Questions about the row below.
1) Which number is the entry just left of 113?
2) Which number is the maximum?
3) Which number is the entry just right of 101?
[101 124 138 113 136 124 115 148 123]
1) 138
2) 148
3) 124

m =
array([[139, 114, 121, 145, 124, 138, 131, 121, 141, 111, 142, 134],
       [124, 153, 127, 127, 143, 131, 136, 115, 121, 137, 113, 133],
       [128, 130, 129, 134, 135, 144, 140, 120, 139, 127, 129, 135],
       [130, 130, 131, 138, 133, 149, 145, 114, 143, 121, 129, 140],
       [120, 133, 125, 116, 131, 113, 116, 144, 115, 146, 123, 114],
       [129, 127, 132, 135, 136, 150, 145, 123, 145, 127, 133, 136],
       [122, 142, 126, 121, 144, 124, 125, 136, 118, 152, 123, 122],
       [138, 112, 119, 146, 127, 136, 126, 125, 136, 120, 146, 136],
       [146, 126, 134, 137, 134, 139, 133, 123, 132, 121, 142, 146]])
Report the first entry, reading row by row.
Answer: 139
The entry directly above 112 -> 142
The third-last entry, reading row by row: 121
The entry just right of the smallest entry: 142
The last entry, reading row by row: 146
Report the second largest entry.
Answer: 152
Report the entry in the top-right corner.
Answer: 134
The fifth-last entry, reading row by row: 123
The largest entry in the first row -> 145
The largest entry in the first column: 146
The second entry, reading row by row: 114
The smallest entry in the first column -> 120
Report the 2nd smallest entry.
Answer: 112
The minimum is 111
Report the entry directly below 112.
Answer: 126
The first entry of the largest entry's row: 124
The second entry on the main diagonal is 153
Report the last entry in the row that holds the largest entry.
Answer: 133
Report the entry directly below the smallest entry.
Answer: 137
Report the smallest entry in the last column.
Answer: 114
Report the 4th-last entry, reading row by row.
Answer: 132

B = array([123, 125, 115, 134, 130, 150, 148])
The entry just right of the smallest entry: 134
Give the 1st entry from the left.
123
Give the median entry.
130

x =
[[119 118 126 138 129 112 128 141 141 117 148 125 135 116 130]
 [125 120 125 145 130 121 123 134 144 115 136 134 140 126 119]
 [121 111 126 140 126 120 118 125 133 117 132 131 143 132 128]
 [119 125 126 140 135 114 126 138 142 125 148 137 138 124 125]
 [114 113 127 144 136 128 118 127 138 124 153 141 128 129 134]
 [115 110 127 142 133 118 123 146 138 117 147 128 132 128 134]
 [121 129 126 141 135 114 128 138 145 127 146 134 137 128 123]
 [120 120 127 132 136 112 126 139 137 131 149 131 138 120 133]
 [114 109 127 134 134 121 124 141 137 113 143 128 131 125 135]
 [130 132 126 134 128 108 135 137 139 127 146 130 131 117 128]
 [111 119 127 133 139 118 129 137 138 126 142 138 140 131 136]
 [110 113 127 136 118 124 128 134 137 117 139 120 135 120 130]
 [114 115 128 129 128 126 129 134 125 127 138 123 138 126 142]
 [114 131 126 143 137 118 129 141 147 119 141 129 131 133 126]
 [108 136 126 143 139 115 123 135 138 123 135 129 136 130 129]
 [116 113 126 141 129 122 116 134 136 113 137 139 142 136 128]]
Indices start at 1.
The entry in row 3 and column 1 -> 121
Find the top-left entry.
Answer: 119
The entry in the bottom-left corner is 116
The entry in row 2 and column 2 -> 120
The entry at row 1, column 2 -> 118
Find the top-right entry.
Answer: 130
The entry directly above the largest entry: 148
Find the entry directly below the largest entry.
Answer: 147
Find the top entry of the column that holds the largest entry.
Answer: 148
Find the entry at row 1, column 3.
Answer: 126
The entry in the bottom-right corner: 128
Find the entry just left of 109.
Answer: 114
The bottom entry of the column that holds the largest entry: 137
The entry just left of the largest entry: 124
The entry in row 2 and column 1: 125
Find the entry in row 3 and column 3.
Answer: 126
The entry at row 3, column 2 is 111

arr =
[[121 118 142 114 139 119 105]
 [126 125 124 123 125 136 131]
 [129 127 129 126 135 134 127]
 [133 136 119 129 122 129 124]
 [129 128 124 125 128 132 127]
 [124 121 136 118 141 126 124]]
The last entry of the smallest entry's row?
Answer: 105
The bottom-right entry?
Answer: 124
The third-last entry, reading row by row -> 141
The smallest entry in the last row -> 118
The 2nd entry on the diagonal from the top-right corner?
Answer: 136
The entry in the top-left corner: 121
The largest entry in the first row?
Answer: 142
The third entry on the main diagonal?
Answer: 129
The second entry in reading order?
Answer: 118
The third entry on the diagonal from the top-right corner?
Answer: 135
The bottom entry of the column that holds the largest entry -> 136
The second entry on the main diagonal?
Answer: 125
The 2nd smallest entry -> 114
The entry directly below the largest entry?
Answer: 124
The largest entry in the first column?
Answer: 133
